Each row has a name. Each question is about the rows just above it. Places in a row count from 1.

[ -3 -84  -8  12   3  45 -47  37] : timu
[ 3 -8  4 19 13  0 -3  2] : mev
[-18  -3 -10  11   6  -9 -14 -14] : Kazut
[ -3 -84  -9 -46   3  44 -47  36] : Kuvir
[ -1  17   4  11 -10  38 -15 -14] : ruz
[ -2  17  -1  16 -16  41 -16 -14] : kug
Right after [-2] comes
[17]
One entry of kug was changed: [ -2  17  -1  16 -16  41 -16 -13]. Where, and from what?
8, [-14]
What comes right after [19] in the named rows?
[13]
Where does [ -2  17   4  11 -10  38 -15 -14] differ from ruz, and what was there?
1, [-1]

[ 46 -68  -7  54] -> Zutor
[ 46 -68  -7  64] -> fizo
[-11 -68  53  54] -> Lazup
Changed Zutor: [ 46 -68  -6  54]. Place and old value:
3, [-7]
One entry of Lazup was changed: [-11 -68  53  55]. Where, and from what?
4, [54]
Changed Lazup: [-11 -68  52  54]. Place and old value:
3, [53]
One entry of Zutor was changed: [ 46 -68  -8  54]. Where, and from what?
3, [-7]
Where does [ 46 -67  -7  54] differ from Zutor, and what was there?
2, [-68]
Changed Lazup: [-11 -69  53  54]. Place and old value:
2, [-68]
Right after [53] comes
[54]

[ -8  -5   2   4 -66  48]  Zubim
[  3 -63 -32  -5 -47 -10]  zubuv
[  8   5  72 -69 -36 -66]  fad
[  6 -12  44 -21 -60  39]  gedip
Changed fad: [  8   5  71 -69 -36 -66]. Place and old value:
3, [72]
One entry of gedip was changed: [  6 -12  44 -21 -61  39]. Where, and from what?
5, [-60]
The entry that follows [4]:
[-66]
Where does [  6 -13  44 -21 -60  39] differ from gedip, and what was there?
2, [-12]

[-64  21  37  50   7  33  -6   2   5   1   1   0   8   1  43   5 -30  47
   1   3  11] = val
[-71  21  37  50   7  33  -6   2   5   1   1   0   8   1  43   5 -30  47
   1   3  11] = Rir
[ -6 -56 -34  15  -9 -25 -49  27 -14  25  49   8   7  40 -24  36 -24 -25
  29  41  17] = Nisat
[ -6 -56 -34  15  -9 -25 -49  27 -14  25  20 -53 -21  -2 -27  15  29   0
  -6  19 -44] = puzi
Where does [ -7 -56 -34  15  -9 -25 -49  27 -14  25  49   8   7  40 -24  36 -24 -25
  29  41  17] differ from Nisat, and what was there?
1, [-6]
Changed puzi: [ -6 -56 -34  15  -9 -25 -49  27 -14  25  20 -53 -21  -2 -26  15  29   0
  -6  19 -44]. Place and old value:
15, [-27]
Where does [-64  21  37  50   7  33  -6   2   5   1   1   0   8   1  43   5 -30  47
   1   3  10] differ from val, and what was there?
21, [11]

[ 22  42 -23  22 -25   0  31  26  64 -21] = Luvu
[ 18 -37  21 -29  25  -3  31 -35 -51   1] = Mege
[-12  58 -22  44 -33   3 -26  52  87   9] = Ganal
[-30   8  36  11 -34  35 -59  11  24  27] = duzog
[-51  32 -14  44   6 -15 -84  52  44  60] = tifiv
[  0 -11  64 -19 -55  64 -16 -24   5  -9] = ges
One entry of Mege was changed: [ 17 -37  21 -29  25  -3  31 -35 -51   1]. Where, and from what?
1, [18]
Right after [-34] comes
[35]
One entry of duzog was changed: [-30   8  36  11 -34  34 -59  11  24  27]. Where, and from what?
6, [35]
One entry of ges was changed: [  0 -11  64 -19 -55  64 -16 -24   6  -9]. Where, and from what?
9, [5]
Where does [ 18 -37  21 -29  25  -3  31 -35 -51   0] differ from Mege, and what was there?
10, [1]
Where does [-30   8  36  11 -34  35 -58  11  24  27] differ from duzog, and what was there?
7, [-59]

[ 23  45  25  -9 -17  26  42   3  27  24  28 -12 -27  17 -24   5 -12  10
 -14  19]  zapak
[ 24 -44  25  23 -20 -42 -30   4 -17  25 -28  35  12  17  13  14  35  13
  16 -20]  Dis
[-17  21 -18 -12  10  49  -7 -15 -38 -17 -20 -25  16 -13  14  13 -23 -12
  -1 -17]  ner
[ 34 -10  35  10 -29 -11  -5  -2  -5  35 -12  19  -4  24  -2  -1  19  19
   4 -11]  risep
[ 23  45  25  -9 -17  26  42   3  27  24  28 -12 -27  17 -24 -23 -12  15
 -14  19]  Bop
[ 51 -12  53  15 -41 -26   3   3  11  52  -3  29 -14  36 -11  -9  29  29
   4  -6]  begul
[-26   3 -26  12  30 -44  32  36  44 -27  38 -21  -9 -16  -9  -7   6  -9
   1  40]  nimes
[-50  51 -53 -21  42  56  28   2  -7 -52  17 -48   6 -36   4   2 -44 -28
 -11  17]  gali
[-10  12 -10  54   9   4  12   8   3 -10   7  -7   0  -7   0   0  -5  -4
  -1   8]  zibip
[-10  12 -10   0   9   4  12   8   3 -10  42  -8 -15 -13 -15 -13  -5  -7
  -6  40]  komib
[-26   3  -6  12  30 -44  32  36  44 -27  38   4  -9 -16  -9 -22   6  -9
   1  40]  votid
[  1 -63   1  33   2 -77 -33  21  -7   1 -21  43  19   1  19  21  44   2
  23  -9]  kan
Where does [ 23  45  25  -9 -17  26  42   3  27  23  28 -12 -27  17 -24   5 -12  10
 -14  19] differ from zapak, and what was there?
10, [24]
What comes right after [-22] in the named rows?
[6]
What comes right after [53] in the named rows?
[15]

[26 18 -8  2 33  6 -4  7  7 33 -3 12] = biki
[  6 -17  -2 -25  32  22  12  20  23  32   0  21] = zaz
[-16 -48  -1 -45   8  26  -1  25  23   8  24  10] = Fasik
[ 11  -7 -74  11 -32  20 -51  16  15 -30 -39   0] = bored
One entry of Fasik was changed: [-17 -48  -1 -45   8  26  -1  25  23   8  24  10]. Where, and from what?
1, [-16]
Where does [-16 -48  -1 -45   8  26  -1  25  22   8  24  10] differ from Fasik, and what was there?
9, [23]
Right after [-2] comes
[-25]
Which row holds [ 11  -7 -74  11 -32  20 -51  16  15 -30 -39   0]?
bored

